Each row below holds a small network's activations on one input, seen along a few directions.
Each table varies a few parts of the input and shows all the possible inputs, shuffled.
A made-up example of a description, with smaller parts first: one of 2 separate values, together with either a single point or one of 9 places along a line or (one of 4 places along a line, together with one of 8 places around a ring).
Shared parts are said once, and a part with two or three values counts as separate values.

Other details of the inputs vary at random and push rows far along three fixed directions, the same in every table; ignore that.

A family of inputs:
r1: [ 25 -10  21 -17   3 -14 -15   3  21  15   7]
r2: [ -5 -22  -6  -2  17 -24  -7  10   1  26   9]
r3: [ -8  27 -12   5 -21  11   4   6 -20 -15   2]
r4: [ 10  12   5  16 -16   7   4   3   5 -14  -4]
r5: [-17 -13 -15  11 -13 -15  -1  -6 -14  15 -34]
r6: [  3   9 -10   7  -6   2  -5  -9  -4  10 -21]
r7: [  5  -4  24  -6  -9  -8  -8 -17   7   9 -19]
r8: [-27   4 -26  25   5  -3  14  13 -24  -2  12]
r9: [  1  22   6   6  17  15   9   3   2 -16  31]
r10: [  4 -39  12   3  -9 -35  -9   6  12  28 -13]
r11: [  8 -32   2 -16   0  -9  -8  -2  15  12 -13]
r12: [  1  21  -5  -3 -23  11  -1  -6 -13  -9 -18]
r13: [-37   0 -27   8   2   4  20  12 -29 -10  11]
r14: [ 23  14  11  -3  -3   8 -10 -17   9   4 -15]
r15: [ 14   0  30 -13 -15  -6  -9  -5   8   0   1]
r16: [-15  -7 -17   3  -6  -8  -2  -4 -13  12 -22]
r17: [ 23 -26  15   1 -21 -29 -20  -2  14  24 -30]
r18: [  4   5   7  -3   4  12   5 -11   6  -9  -8]
r19: [12  5  6 -6 26  7  1  4 12 -5 28]
r20: [  5  23  13  -2 -13  24   7  -7   2 -24  -1]
r21: [ -8 -13 -24   6  -2  -1   2  -5  -5   6 -25]
r22: [-16 -34  -7 -23  34  -7   6  14   7   6  27]
r23: [ -3   0 -32  25 -12   2   8  10 -14 -11 -14]
r24: [-24 -11 -27  -6  16  -7   5   6 -13  12   3]
r25: [-17  10 -15  28  -7   7   9  -5 -16  -5 -15]
r26: [-18 -40   6 -11  30 -17   5   4  13  16   9]
r27: [ 17  21  38 -21 -12  10  -7 -14   8 -10   6]
r28: [10 -5  2  7 -1  0  2  7  9 -6  4]
r29: [-2 10 11  3 18  5  5  4  2 -7 31]
r30: [  5  10  30 -19   4   3   0   3   8 -11  29]
r31: [  4  39 -16  16  -4  31   8 -11 -10 -24  -3]
r32: [ -9 -29  -5 -15   7 -23  -6  14  -1  17   8]
r33: [-26   4 -16   6  23  -4  11  16 -16   4  36]
r34: [ -3  32   3   4  -1  11  -2 -10 -10  -4   2]
r35: [-24  -7  -5   1  15   1  12   1  -6  -1  10]
r36: [  3 -23 -17  11  -1 -15  -5   5   2  22 -18]
r37: [ 13  17   8 -22  -1  16  -4  -5   5 -11   9]
r38: [ -9 -39  -2  13  -5 -32  -2  12   3  22  -9]
r39: [-7  3  6  6  1 -4 -1 -8 -3 10 -6]
r40: [ 25 -42  15 -14 -14 -26 -19  -5  22  21 -29]
r41: [ 16   2  29 -20  18  -7 -15 -11  16  16   9]
r42: [-21 -19   3 -29  29 -13   1  12  -1  11  36]
r43: [  6   4  -4 -13  23   5   0  16  10  -5  37]
r44: [  9   6  17 -34  30   7  -5  -6  15   2  27]
r45: [  3  34  17   8  -6  16   1 -15  -2 -11   0]
r46: [ 28   8  21 -22  12   1 -11   3  21   0  26]
r47: [ 31   6  20  11 -46  13  -7 -22  12 -11 -56]
r48: [ -1  31  17   0  -9  18   4 -16  -4 -15  -2]
r49: [  9  33   9  17 -12  23   3 -16   0 -19 -13]
r50: [-15 -10 -33   7 -12  -9   2  12 -20   2 -13]
r51: [ -2  19 -20  26  -4  15  11   3 -11 -16  -3]
r52: [  0  17   6  11 -30  17   4  -9  -7 -19 -21]
r53: [  0   3 -17   2  -5  11   8   7  -6 -16   2]
r54: [ -3  20  -4 -12  21  21   9  -5   1 -18  22]
r55: [ -1  -6 -17   2  20  -1   2   9   2   5  17]
r56: [ 11   4  24 -14  29  10  -1  -5  20  -1  23]
r57: [-32 -10 -29  18  -4  -1  16  18 -24 -11   5]
r58: [ -3  -6 -10  14 -16 -17  -5   8  -9   8 -11]
r59: [ 22  14  24   1 -10  -4 -14 -11   9   6  -3]
r60: [ 12   2  -4   7  -6  -6  -8  -2   2  11 -12]
r61: [-11 -13 -13  -1   9   2  11  15  -3  -9  14]
r62: [  0  11   0 -22   5  10  -2   2  -2  -4  15]
r63: [  3 -25  -5  23 -38 -10   0  -2   1   2 -49]
r64: [-23   0 -43  18  12   7  10   7 -20   1  -4]
r65: [ 12 -14  21   9 -12 -13  -7   1  15   3  -9]
r66: [ 12  -2   1 -12  -3   6  -5   4  10  -6   5]
Each input here is: one of 6 places around a ring, together with one of 11 places around a ring.
- The inputs of r28 and r18 match in every part but the place on the ring of 6. If r10 is changed in the same way as r28 into r18, which row does it become? => r7
- The inputs of r42 and r34 match in every part but the place on the ring of 6. If r52 is changed in the same way as r42 into r34, which row does it become? => r25
- Start at r63 and move only the place on the ring of 11, one step at a time. The first step leads to r57. Which rows follow, in order? => r30, r15, r3, r32, r50, r40, r66, r53, r61
- Which other rows does r45 become when the place on the ring of 6 takes its other values? List them by row number. => r8, r13, r30, r38, r48
- Start at r9 and move only the place on the ring of 11, one step at a time. The first step leads to r51. Which rows follow, in order? => r19, r55, r36, r60, r2, r59, r33, r8, r29

A family of inputs:
r67: [-10  -7 -13  -5  19  -5   4  12  -3   5  20]
r68: [ 18   3  29 -23  25  -1  -7   1  22   3  34]
r69: [-16 -38  -3   2  12 -30  -2   2   5  25 -13]
r70: [ -6   6 -17  -1  15   9   6   7  -4  -7  16]
r71: [ -6 -28  -3  -1   5 -20  -1  12   3  15   5]
r72: [  0 -16  18  -6  12  -8  -5  -9  11  15  -5]
r73: [ 17  -3  -3  16 -26  -3  -8 -10   3   3 -43]
r74: [-11   9  -7  14  -9   3   2  -2 -12  -1  -4]
r75: [  1  24   6  -4 -12  10   0 -11  -4 -11 -10]
r76: [  1 -13 -19  14 -21  -5  -2  -1  -5   3 -35]
r77: [-13  19 -18  -8  17  13   9  13 -13 -13  33]
r78: [ -5 -11  -8   2  15  -7   2   9   1   7  10]
r79: [  8  11  16 -11  -4   7   0 -10   4  -5   2]
r80: [ 24  -4  28 -16  -5  -2 -11  -5  20   0  -1]
r81: [  3 -27   3   0   1 -14  -3   5  10  10  -3]
r82: [ -3 -13  -8  10 -22  -9  -7  -8  -8  12 -35]
r83: [-11  -6 -25  10   1  -2   5   8 -11   3  -6]
r84: [ 17  28  20  -7   4  15  -1  -2   9 -15  22]
r85: [-11 -35   8 -16  24 -26  -5   1  13  25   2]
r86: [ 1 10 -1 -5 -2  6  1  6 -4 -9 11]
r87: [ 17 -17  16   4  -8 -12  -9  -4  16   9 -15]
r88: [-16 -42  -1 -10  15 -21  -3   2   3  26  -9]
r89: [ 27   0  34 -19  16   1 -11  -6  28   1  17]
r90: [ 22  28  17   5 -15  13  -4  -7   6 -14  -1]
r91: [  0  19  11   6  -7  13   2 -11  -3  -7  -5]
r92: [  0  18 -17  23 -17  12   7   1 -11 -15 -12]
r93: [ 26 -11  21  -7  -7 -10 -15  -9  20  11 -18]
r94: [-19 -22 -32   8   2 -10   6  13 -13   7  -8]
r95: [  5  17  -9  13  -8  11   2  -1  -5 -11  -7]
r96: [ -9  -3  15 -27  26  -1  -2   6   4   4  41]
r97: [-4 16 -3  1 -3  9 -2 -7 -8 -2 -1]
r98: [ 22  47  21  -7 -10  29  -2 -22   4 -21   0]
r99: [-13  15  -8   7 -12  14   7  -5 -17 -10 -11]
r100: [-10   6  -9   0   8   3   7  13  -9  -8  23]
r101: [-23  15 -41  16  -5  15  16  14 -27 -19   6]
r102: [  2  31  -2  14 -16  17   0 -11 -12 -11  -9]
r103: [ -4 -43  -3   5  -3 -27  -4   9   6  21 -15]
r104: [-20   4  -9  -4  17   4  13   7 -11  -5  28]
r105: [  4   7  -9  21 -22   0   2   0  -7  -3 -19]
r106: [ -1 -26 -11   3   6 -13  -3   4   5  13 -12]
r107: [  3   9 -15  22 -18   2   1  -1 -10  -4 -21]
r108: [-22  10 -35  11  -3   7  13  16 -25 -11  10]
r109: [ 17  32  35  -9  -4  12  -4 -15  13 -14   8]
r110: [  7   1  19  -1 -14  -2  -8  -9   4   3  -8]
r111: [ 24  17  21   1 -20   9  -6  -8  10 -12 -10]
r112: [ 14  -8  12   1 -10  -4  -5  -1  11  -1  -8]
r113: [ -5 -11 -13  -2   1  -8   0   8  -4   7   0]
r114: [-17  11   3 -19  36  12   7   3  -4  -3  39]
r115: [ -7  13 -15  18 -10   8   8  -8 -14  -4 -16]
r116: [-19 -24 -31  10  -1 -10   7  15 -12   5  -7]
r117: [ 22 -18  26 -20   3 -12 -14  -5  24  12  -4]
r118: [-9 13  4  1 -6  2  4 -2 -5 -8  1]
r119: [-25   8  -8 -11  17   2  10   9 -11  -7  26]
r120: [ -8 -29  -6  -7   9 -17   0  12   3  12   5]
r121: [  9  -1  31 -11   0   1  -6 -11  12   3  -1]
r122: [ 10  -1 -12  29 -32   1  -1  -6  -4  -3 -40]
r123: [ -6   7  -5 -21  30  11   5  11   2  -9  43]
r124: [-19   5  -6  -5  26   5  13   7  -7  -3  35]
r125: [  3   4 -13  15  -7   5   2  -1  -3  -5 -11]
r126: [ 20  -6  26 -14  -7  -4 -10 -17  16   8 -16]
- Describe the family of inputs behind these rows. => one of 6 places around a ring, together with either one of 4 separate values or one of 6 places along a line
- The inputs of r100 and r90 match in every part but the place on the ring of 6. If r104 is changed in the same way as r100 into r90, which row does it become? => r124
- The inputs of r71 and r105 match in every part but the place on the ring of 6. If r103 is changed in the same way as r71 into r105, which row does it become? => r84
- Which other rows does r70 become when the place on the line of 6 takes its other values? List them by row number. => r67, r73, r83, r93, r106
- Which other rows does r98 become when the choice among 4 separate values takes its other values? List them by row number. => r85, r97, r114
- Which other rows does r92 become when the place on the ring of 6 takes its other values? List them by row number. => r76, r89, r106, r112, r116
